A small network was trained on made-up records. Each row is its average activation on records with the value named, seen along a few directions.
Related values have similar rows: they may be neighbours, one step apart, or belong to one group.
(in the rows, 128 means zero)

Other fields vary at random and push rows far along two fixed directions, the same in every table; ignore that.

Field F:
f3: [ 63 142 116 101 185 174 118  83 229 137 159 122  95 201 187 110 161 196
 156]
f14: [134  95 129 143 161 125 122 111 118 131 135  94 151 125 133 129 164 102
 105]
f15: [143  79 119 162 148 132  95  94  85 132 168  57 182 145 135 105 164  99
 107]
f13: [ 83 127 140 128 145 190  83  84 204 126 187 108 135 175 168 126 165 159
 140]
f10: [205 100 131 143  89  76  95 125  38 124 126  85 185 100 108 111 118  79
 126]
f8: [136 155 119 116 114 107 161 172 112 120  90 177  98  96  91 138  85 148
 140]
f5: [159 103 155 165  84 126  76 116  73 127 171  71 184 110 104 128 152  79
 109]
f4: [175 122 119 136  88 101 145 166  50 122  80 140 146  82  78 134 105 104
 123]
f7: [ 88 164 134 119 123 139 162 145 157 129 105 173  77 123 121 135  91 171
 148]
f2: [134 119 112 125 120 136 135 143 109 118  98 137 133 113 112 138 137 120
 113]
f9: [119 122 119 121 154 137 148 131 153 123 117 142 122 147 143 134 145 116
 110]
f1: [196 143 120 108 119  30 182 177  63 142  61 179  84  81 112 124  49  86
 130]
f6: [101 131 113 109 150 156 153 138 170 123 109 148 112 139 144 136 148 138
 125]
f11: [ 90 173 143 118 120 138 144 132 184 129 146 172  81 137 144 142 106 164
 141]
f12: [122 183 129  77 127  94 148 150 181 132  98 210  76 136 164 127  69 167
 166]
f16: [ 99  89 150 177 119 187  81  81 122 133 196  33 186 137 105 132 188 122
 109]
F is arranged as a ring.
- A walk along F starts at f1 and steps to its neighbour f15. Put f3, f5, f11, f16 in the order it reaches them. => f3, f5, f11, f16
- How many steps from neighbour to neighbour lead from f6 to f14, at the fewest? => 2
- Name the neighbours of f8, in listed order. => f4, f7
- Name the neighbours of f12, in listed order. => f13, f10

Field K:
k3: [122 182 140 105 117  89 154 154 159 131 112 200  74 115 122 133  57 179
 172]
k7: [109 139 110 114 141 144 177 156 129 128  86 155 115 121 110 142 125 153
 125]
k5: [157 160 133 125  55  99 126 173  76 108  92 184 126  79  91 144  81 133
 136]
k4: [181 134 130 120  87  78 108 137  68 141 130 113 143 122 133 105  79 100
 146]
k1: [163  65 155 192 122 127  82  93  56 132 193  24 201 108  87 129 187  60
  81]
k8: [153 140 104  73 160 100 154 151 170 123  76 187  95 139 157 127 113 123
 142]
k9: [ 35 124 141 129 155 242 111  95 239 119 183 101 115 180 145 147 202 157
 113]
k2: [ 78 129 132 127 175 157 121  79 198 146 169 110 132 180 205 123 160 154
 132]
k6: [155  78 107 166 141 116 120 115  57 122 110  78 150 108 101 102 148  92
 105]
K is arranged as a 3 by 3 grid.
- Name the neighbours of k3, in listed order. => k5, k4, k1
- Name the neighbours of k8, in listed order. => k2, k6
Each value of K is a pair of two hidden parts, and every pair occurs once (3 first parts, 3 second parts).
- k6 and k7 share the first part; k6 and k3 share the second. Which value has the first part of k3 and the second part of k7? => k5

Field Y:
y5: [119 154 134 104 135 121 120 124 167 131 141 152 103 148 147 122 107 161
 155]
y7: [177  99 120 144 117  98 131 140  65 126 108 110 167 101 110 129 134  77
 105]
y3: [119 165 130 112  97 122 151 160 128 127 105 173 104 113 117 140  87 152
 144]
y4: [211 124 110 123  96  40 153 170  30 134  65 148 134  81 116 117  70  68
 124]
y6: [ 97 101 133 160 138 182 111 101 136 126 161  74 160 137 110 130 180 134
 114]
y1: [ 75 184 136  92 133 142 150 137 219 129 122 201  60 148 166 142  95 183
 157]
y9: [116  84 140 165 139 170  86  86 126 128 185  49 170 145 123 123 191 100
 100]
y2: [111 122 116 119 152 154 135 129 150 117 117 135 116 136 117 131 151 145
 122]
y8: [127 120 131 134 145 123 115 105 132 135 149 109 137 142 147 118 137 132
 130]
Y is arranged as a 3 by 3 grid.
- How many steps from neighbour to neighbour lead from y4 to y3, at the fewest? => 4
- Name the neighbours of y2, in listed order. => y7, y6
